Each row below holds a small network's activations on one input, seen along a few directions.
Each table varies a few parts of the input and shows all the possible inputs, shuffled.
A made-up example of a description, with smaller parts first: one of 3 separate values, together with either a single point or one of 9 places along a line or (one of 4 places along a line, together with one of 5 places around a ring).
Shared parts are said once, and a part with two or three values counts as separate values.

Table:
x1: [ -2.5 -10.3  10.2   5.2 -39.4  20.1  10.5   1.7   9.8 -21.5   2.9  17.3
   6.7   3.9]
x2: [-16.1 -21.5  12.9 -12.0 -19.5 -17.4 -15.2  11.8 -35.1  26.4  34.4 -12.3
   7.7 -12.8]
x3: [  6.9   3.3  33.9  17.0 -20.5 -26.1  -8.2  -1.2 -12.8  39.6 -11.6 -28.4
  36.6 -11.0]
x4: [ 28.3  19.1  -8.8  24.9  15.4 -31.9  22.3  -3.3 -18.5   2.4 -18.8   9.5
 -14.9  -5.2]
x5: [ 15.4  15.9   4.3  25.2  13.1 -26.6   9.0   6.7  24.1 -18.2 -25.7   5.1
 -14.2 -18.0]
x6: [-27.6  -9.9   3.7  13.4 -28.0   0.9  -8.8  -7.0  11.5  -4.3  22.5  -4.6
 -20.6 -19.0]
x7: [ 35.5  -0.9  -2.4  10.3   9.0  11.2  -7.7 -20.8 -16.3 -45.3   7.3 -10.9
   9.5   9.8]
x8: [ 22.5  -4.9   8.3   1.1   7.5   5.9   0.7   1.0  16.9 -43.4   9.0  36.1
  -1.2   8.8]
x9: [  3.8   7.2  20.0  23.6 -29.8 -13.3   5.8  -0.7  16.1  19.6 -27.2   5.8
 -23.8 -12.6]
x10: [  0.3  -1.7  -4.9  -2.2  19.4 -11.2  -7.1  -1.1  16.0 -19.9  32.8  25.7
 -33.0 -21.1]
x11: [-53.6  -3.5   3.9 -77.6  59.5  44.5  18.8   4.9  -0.3  26.9 -30.3 -37.9
  -9.1  54.0]
x12: [ 15.7  -2.3  32.0  -3.6 -35.8   5.7 -11.7  13.2 -15.9  10.5  24.3  -9.0
  52.4  16.8]
x13: [-38.4  11.9 -90.9 -41.7  23.0  38.1  -9.5   0.6  24.0  39.3 -49.3   3.6
  16.9  30.7]
x14: [  9.9  -2.6 -22.4  16.4  26.0   0.1   1.3  -5.8 -19.4 -12.0  29.8   0.2
 -13.1 -24.2]
Describe the family of inputs behind these rows.
> either one of 2 separate values or (one of 3 separate values, together with one of 4 places along a line)
Change only the choice among 3 separate values in x2. List by row number the other rows that result.
> x3, x12

Table:
x15: [-10.6  21.1  -7.4 -26.1  40.5  20.7   5.3  -6.5 -12.2  12.9 -20.8  -6.4
  -1.7  32.9]
x16: [-11.3 -16.9  18.9 -15.5 -35.6  22.5  -2.4   1.4 -31.7   4.5  26.3 -16.9
  38.1  22.9]
x17: [ 38.3  -0.7  -6.4  36.1  18.8   8.1  10.7  -3.1   0.3 -67.6  28.4  42.1
 -23.5 -13.3]
x18: [ 61.1  -1.4  34.1  49.2 -36.1 -49.6  18.8  11.2 -22.8 -21.9   6.5   8.1
   7.1 -29.2]
x19: [-44.1  19.5  -4.3 -15.3  35.5  12.7  -1.7   8.9  21.2  43.1 -30.6  -9.4
 -29.0  11.2]
x20: [ 21.3  -4.0 -13.9  39.9   9.4 -13.4  -6.6  -6.1  17.9 -72.1  29.1  33.9
 -26.2 -30.6]
x21: [ 52.1  -6.2  40.6  51.5 -28.5 -51.3   8.9   5.4  -9.0  -7.9   5.1  13.6
  10.3 -41.9]
x22: [-31.1  12.9 -33.5 -18.4  23.4  29.1   0.5 -15.2  39.0  14.4 -42.1   7.6
 -23.6  24.0]
x23: [-24.1 -15.3   9.8 -20.0   0.0  -2.8  -4.6   8.4 -20.3  20.8   0.1 -29.9
  26.0  -4.6]
x24: [ 33.6  -2.6  31.6  62.3 -53.5 -55.1  14.0   0.2  -5.2   8.9   2.4  12.7
 -22.2 -44.7]
x25: [ 46.9  -0.6  28.6  41.7 -41.0 -61.7   3.1   0.9  -0.7   7.6  13.7  25.0
 -10.0 -40.8]
x26: [-12.2  12.2 -24.0 -25.3  33.8  21.3  -9.2 -11.5  35.0  -7.9 -44.9   1.3
   1.9  26.4]
x27: [-40.4 -27.4  28.2 -24.8 -51.0  14.8  -3.2   8.9  -5.3  30.4  21.4 -27.7
   0.4  -4.7]
x28: [-27.4  24.8 -11.6 -16.9  27.9  -0.3 -11.4  -5.1  10.3   4.7 -24.7 -19.9
  -3.1  18.3]
x29: [ -5.1  -7.5  -5.1 -16.8  -0.7   7.6   4.8   4.5 -32.5  11.1   4.2 -36.8
  34.1   9.2]
x30: [ 31.6  -5.3 -12.7  34.1  13.4  -8.4  16.8   6.0   7.6 -72.4  32.1  32.9
 -22.5 -16.6]
x31: [ 20.7   4.3 -29.7  35.7   9.5 -15.1  -9.1  -4.5  24.3 -42.1  38.3  48.1
 -37.8 -35.3]
x32: [-30.5  14.1 -17.4 -28.0  32.3  -1.0  -7.5   1.3  11.7  37.0 -21.3   1.5
 -17.9  12.5]
x33: [  2.1  20.6 -43.0 -20.0  31.3  31.4   5.4 -15.2  20.5 -15.3 -39.3  -0.4
  10.0  42.7]
x34: [-23.8 -17.7  21.6 -26.5 -42.5  12.4  -9.2   4.7 -10.6   0.3  21.3 -25.9
  33.5   0.1]
x35: [  6.6  27.0 -34.5 -22.3  35.8  47.5  -1.1 -22.5  12.9  -8.0 -41.8   6.7
  11.2  47.1]
x36: [ 11.4   1.7 -15.4  49.2  15.7  -2.7  -1.5  -3.2  35.3 -37.3  28.8  40.6
 -45.8 -31.7]
x37: [-27.3 -26.6  21.4 -41.2 -44.7  11.1  -7.9  12.7  -7.7  27.8  28.1 -10.9
  15.4  -5.2]
x38: [-20.6 -13.2 -13.5 -15.4  -5.8  -0.9 -14.5  -3.0 -17.6  34.0   6.0 -19.0
  11.3  -4.3]
x39: [ -7.5  23.9 -17.3 -22.3  49.9  11.1   2.0  -1.4   3.7  18.9 -21.9 -17.8
   8.9  30.7]
x40: [  0.2  -3.2   6.7 -15.2  13.3  18.4  -8.5  -6.6 -33.5  21.0   5.6 -30.6
  28.4  16.2]
x41: [-13.6 -27.2  29.6 -36.1 -32.9  22.0   2.4  26.6 -24.8   9.3  19.8 -25.5
  40.2  13.7]
x42: [-17.2  15.5 -35.6 -33.3  28.1  20.3 -12.3 -10.1  37.9  14.4 -41.5  15.2
 -13.0  27.3]
x43: [-37.7 -16.9   6.9 -13.0 -11.6  -1.7  -3.2   2.5 -14.8  41.3   2.9 -33.2
  -7.5  -9.3]
x44: [ 58.9  -4.7  47.5  52.4 -34.7 -47.1  21.3  10.3 -29.0  -9.9   8.9  21.0
   6.9 -22.7]
Describe the family of inputs behind these rows.
> one of 5 places along a line, together with either one of 2 separate values or one of 4 places along a line
Changing only the place on the line of 5 turns x40 into x38. The same change can be made to x15. Which row results?
> x32
Change only the choice among 2 separate values in x31. List by row number the other rows that result.
> x25
Change only the place on the line of 5 in x17. List by row number the other rows that result.
> x20, x30, x31, x36
Change only the place on the line of 4 in x29. List by row number the other rows that result.
> x33, x39, x41
